A small network was shown many inputs. Here are its activations along a few directions, one row for each input.
Each table varies a few parts of the input and shows all the possible inputs, shuffled.
Descriptions start from the smaller parts, as in this example, which fits no table here: values(2) and (point or ring(9) or (line(4) and ring(5))).
Shared parts are said once, and a part with two or three values counts as separate values.

Other details of the inputs shift rows strongly along two fixed directions, in all tables alike. That doesn't count.

Rows:
r1: [ 33  11  15   4  10 -25  36  27   9 -21  -3]
r2: [ 19  28  36  23  15 -10  38  47 -38 -31  15]
r3: [  5  14 -11  12  -4  10 -25 -10 -11   9   1]
r4: [ -2 -25  21 -27  -5 -11  38 -19  35 -15 -14]
r5: [ -8  11 -10  17  -9  11 -21   5  -3  15   4]
r6: [ -7  -5 -13   6   6   6 -25  -8 -19   5  -3]
r7: [  4  -2  35  -8  12 -19  33  31  -7 -26  -8]
r8: [ -4  26  -4  28   6   4 -17  23 -34  14  13]
r9: [ 22  -6  23 -27  -9  -3  26 -16  43 -14 -12]
r10: [-16   8 -30   6 -17  17 -40 -17   7  23   9]
r11: [-21 -19 -23 -32 -11  12 -18 -39  37  12 -15]
r12: [ -4 -17 -12  -9   4   9 -15 -20   5  11  -3]
r13: [-27  -5 -29  22   2  15 -41   4 -24  26   5]
r14: [-21   5 -19  29  19   9 -24  11 -46  16  19]
r15: [ 13 -25   6 -26   8 -29  30  -6  48 -14 -18]
r16: [ 24  24  35  26   8  -7  44  41 -45 -29  11]
r17: [ 10  18  -7  27   0   8 -12  12 -43  14  20]
r18: [  7 -27  22 -34  -7 -15  30 -16  33 -13 -10]
r19: [-16 -16  -8 -16  -9   2 -11 -10  18  -2  -5]
r20: [-11   3 -26 -19 -19  18 -25 -38  36  20  -7]
Each input here is: values(2) and (point or ring(9)).
- The inputs of r3 and r6 match in every part but the values(2) part. If r20 is changed in the same way as r3 into r6, which row does it become? => r11
- Change only the values(2) part in r12. List by row number the other rows that result. => r9

Rows:
r21: [-23 -30 -13 -27  -8  10 -18 -38  36  16 -14]
r22: [ -6  -9 -25 -15  -9   2 -19 -36  50  22  -8]
r23: [-10  12 -13  19   0  16 -31   9 -31  14  14]
r24: [ -2  12 -12  23  -4  17 -25   3 -35  10  12]
r25: [ -3  18 -19  20   1  14 -20   5 -32  13  11]
r26: [  1  16 -27  27   9   9 -22   3 -27  21  13]
r27: [  8   5  24  -6  -5   2  20   8  -1 -16   0]
r28: [ -7  11 -22  29   6   3 -19  13 -23  16  11]
r29: [ -2 -11  11  -8  11 -13  16   6  -4 -16  -3]
r30: [ -5  15 -18  21   0  14 -21   4 -34  20  15]
r31: [ 23   2  14   3   1 -11  22   8   5 -13   0]
r32: [-16  -3 -22  15  10   7 -22   6 -40  10  11]
r33: [ 16   3  18  -1  -2  -8  17   2   4 -13  -3]
r34: [  9   4  19  -4   1 -11  13  12   4 -11  -1]
r35: [  7 -17  10  -7  12 -14  20  10   3 -11  -9]
r36: [ -3 -11 -17 -15  -9   2  -7 -37  46  24  -4]
r37: [ 10   7  12  -7  -3  -4  13  11   3 -16  -4]
r38: [-22 -12 -12 -18 -19  10 -16 -34  45  15  -9]
r39: [ -4 -12  16 -11   6  -3  16   9  -8 -22  -2]
r40: [-14 -12 -16 -23 -17   5 -20 -33  43  21  -6]
r41: [ -6 -12 -17 -18 -20   7 -16 -41  39  19  -8]
r42: [-13  -5 -17  16  10   9 -22  11 -39  13   5]
r43: [ -5  17 -20  22   6   9 -29   4 -25  16   8]
r44: [  4 -14   8  -7  13 -17  22  10   1 -16  -2]
r45: [  3 -12  18  -8  11 -12  19  12  -5 -15 -10]
r46: [ 14   0  12  -3   2 -14  17  13  11 -10   0]
r47: [11  6 19 -2  2 -6 21  5  2 -9  1]
r48: [  4   5  19   1   1 -11  20  15   5 -15  -4]
r49: [  8   9  19  -5  -3   3  18   8  -1 -18  -2]
r50: [  2   3  14  -2  -5  -7  18  15   3 -15  -3]
r51: [  9   7  19  -7  -3   1  13  11   2 -20  -4]
r52: [ 13  10  18  -3   3  -7  22   7   3 -15  -3]
- The inputs of r22 and r43 match in every part but one. If r36 is changed in the same way as r22 into r43, which row does it become? => r47
- What do these inputs look like to the network? => line(4) and (values(2) or line(6))
- A walk changes only the line(4) part. It starts at r35 and steps to r45. List the rest of the walk in order. => r42, r21
- Change only the values(2) part in r45. List by row number the other rows that result. => r29
- Change only the line(4) part in r52. List by row number the other rows that result. => r25, r26, r49

Rows:
r53: [ 18  13  31  -5  -7   1  20  20  -9 -37  -9]
r54: [  2  -3   2 -25 -11   7   0 -13  38  -3 -10]
r55: [ 13  10  14   0  11 -13  25  33  -5 -30 -11]
r56: [ 18   6  13  -4  15 -21  33  22 -10 -26  -2]
r57: [-18  -4  -2 -17  -4  -7  12 -11  39   0  -9]
r58: [-20  19 -14  24  -9  23 -32  -2 -34  16  13]
r59: [ -7 -12 -18 -13 -12  -1 -23 -24  52  14 -12]
r60: [ 13  12  10   4  -1   4   4   3 -28 -15   6]
r61: [ 15  10   6  -1   5   1   9  10 -18 -10  12]
r62: [ 11  -7   1 -18 -11  -8   4 -18  27   9  -6]
r63: [-29 -32 -33  12  10  11 -28   8 -52   9   8]
r64: [  4  -9   8 -13 -10   8   8 -34  22  -1  -8]
r65: [-19  11 -19  32   1   4 -31  11 -17  22  16]
r66: [  9  12  32   3  -7 -11  29  31  -6 -16   1]
r67: [-18   5  -8  -5 -10  13 -12 -11  14  13   9]
r68: [-17 -18  19  -1  28  -9  -2  23 -39 -11  -5]
r69: [ -8   6 -33  28  18   7 -18  -3 -32  24   9]
r70: [ 25   4  21   5  10 -22  25  26  -9 -24   5]
r71: [ 10 -12   5 -12  -8  -4  13 -22  29  12  -8]
r72: [ -2   4 -26  36  12   5 -27  -1 -28  27  15]
r73: [  6  -3   3 -16 -15  -1  -3  -7  33   4 -14]
r74: [ -5 -13 -15 -15  -6  13  -8 -41  34  23   0]
- What do these inputs look like to the network? => values(2) or (line(4) and line(5))
- Change only the line(4) part in r57. List by row number the other rows that result. => r55, r56, r69

Rows:
r75: [  3   4  10  13   8 -11  16  24 -18 -10   2]
r76: [  5  -2  11   4   3 -10  16   9  -1  -6   1]
r77: [ -6  -4  18 -13   2  -2  13   9   6 -15  -7]
r78: [  5 -12  12 -16  -4  -8  18 -11  24  -5  -2]
r79: [  8 -15   4 -21  -1 -10  11 -20  43  -6 -16]
r80: [ -1  -5 -12  -3   2  -6  -9  -4   5   4  -1]
r81: [-13   2 -22  12   3   9 -27   6 -20  13   8]
r82: [ 13   9  14  13   9  -2  18  27 -41 -15  10]
r83: [-17   2 -21  13   4  11 -23   6 -20  16   9]
r84: [ 15   9  17  14  10  -2  15  33 -41 -28   2]
r85: [ -9   8  -6  21   7  13 -22   7 -43  11  14]
r86: [ 11  -4  10 -22 -20  -4  11 -16  48  -2 -11]
r87: [ 10 -11   6 -18  -2  -5  19 -11  22  -8  -9]
r88: [  8   5  14  14  11 -10  15  19 -15  -8   4]
r89: [ -4  -1 -22   9   4   4 -16 -14  -9  22   6]
r90: [ 23  12  15  18  19  -9  21  31 -37 -17   4]
r91: [ -8 -16  19 -26 -11  -2  14 -20  37  -8 -12]
r92: [  1 -17   3 -28  -7 -11  10 -16  40  -8 -12]
r93: [  2  12 -17  14  -6   7 -28  -8   5  25   4]
r94: [-12  19 -16   7  -9  19 -26 -17  -1  17   6]
r95: [ -9   5 -13  -2 -17  17 -33 -22  15  22  -1]
r96: [ -7 -14  13 -31  -8  -4   7 -14  37 -11 -16]
r97: [ -6   3 -19   0 -18  15 -29 -20  17  24   2]
r98: [-19  -8 -23  -7  -6  10 -30 -19  11  18  -3]
r99: [ -1  -9  11 -10   1 -14  18  -4  28  -4 -11]
r100: [ -5 -11  14 -14  -6  -7  20   0  21 -11  -8]
r101: [  4  -9  16 -18  -3  -1  12  -7  17 -19 -14]
r102: [  9  -6  12 -12  -1  -1  17  -2   3 -14  -7]
r103: [ 15  10  12  15  12  -5  19  26 -39 -13  10]
r104: [-13  -5  -4  -5  -1   4  -5  -1   3   3  -2]
r105: [  2 -10   7 -19  -2 -10  13  -1  26 -11  -9]
r106: [  3  -7  18 -10  -2  -4  16  -2   4 -11   0]
r107: [ -6  13 -26   4 -10   9 -21 -26  21  25   5]
r108: [-10  -2 -18   3  -2  12 -20 -18 -12  19   5]
r109: [ 12  -4  12  -8   7 -11  20  -3  10  -5  -4]
r110: [  9  14  24  25  11  -3  19  43 -55 -23  12]
r111: [  8 -12   4 -15  -4  -6  12 -10  25 -11 -11]
r112: [ -7  -2 -18  11   6   3 -21 -15  -3  25   8]
r113: [20  7 17 -4 -9 -9 16  8 17 -9 -4]
r114: [-13   3 -17   8   3  11 -31   0 -26   9   5]
r115: [  3 -18   5 -25  -9  -3  12 -19  39 -11 -14]
r116: [-21  -9 -24   2  -6   6 -21 -20  14  24  -1]
r117: [  6   3  15   3  14 -12  19  24  -4 -13  -2]
r118: [  1  -3  13   2  -1  -3  15  10  -5 -10   3]
r119: [ 16   7  13  11  10  -1  19  28 -37 -20   6]
r120: [  9  -4  20 -14   1   0  19   1   2 -19  -9]
r121: [  0  -6  11 -10   3  -8  19   9  13 -11  -5]
r122: [  9  -6  12  -5   2 -11  18   0   9  -5   1]
r123: [  8   2  16   7   5  -3  15  18 -23 -12   9]
r124: [ -5  23 -13  16  -6  16 -18  -3 -16  11  11]
r125: [  1  29 -17  29   1  12 -17  10 -30  12  17]
r126: [ -2  -2 -26   8   3   7 -19 -15  -6  21   3]
r127: [ -7   4 -17  -1 -18  16 -30 -22  15  23   0]
r128: [ -4  -3 -27  10   3   5 -24 -12  -4  16   1]
r129: [ -8   5 -23  17  11   2 -27   5 -16  18   5]
r130: [ 14  17  25  19  15   0  18  38 -60 -22  10]
r131: [ 2 -1  6  0  8 -9 14 17 -1 -8 -1]
r132: [ -9   2 -16   8   2   7 -24   3 -24   6   6]
r133: [  9   6   7   8  11 -11  10  28 -19 -13   1]
r134: [  3 -11   9 -20  -4  -8  13  -1  19 -16  -7]
r135: [-22  -3 -17   8  -4  10 -22 -10  -7  17   2]
r136: [ -1  25 -20  23   2   9 -21  -4 -10  20  12]
r137: [  4   4   8 -22 -17   1  16 -20  46  -7  -6]
r138: [-14  -3 -19  11  -2   7 -19 -12  -4  21   7]
r139: [-25  -3 -15   7  -3  12 -26 -11  -7  18   0]
r140: [ 11  -3  12  -9   8 -16  16  10   9 -16  -6]
- The inputs of r126 and r119 match in every part but one. If r107 is changed in the same way as r126 into r119, which row does it become? => r137
- The inputs of r124 and r136 match in every part but one. If r110 is changed in the same way as r124 into r136, which row does it become? => r88
- What do these inputs look like to the network? => line(6) and (values(2) or ring(9))
- Change only the values(2) part in r124. List by row number the other rows that result. => r127
- Change only the values(2) part in r107. List by row number the other rows that result. => r113
- Which other rows agree with r91 in the line(6) part? List them by row number. => r77, r85, r94, r95, r96, r101, r114, r120, r130, r139
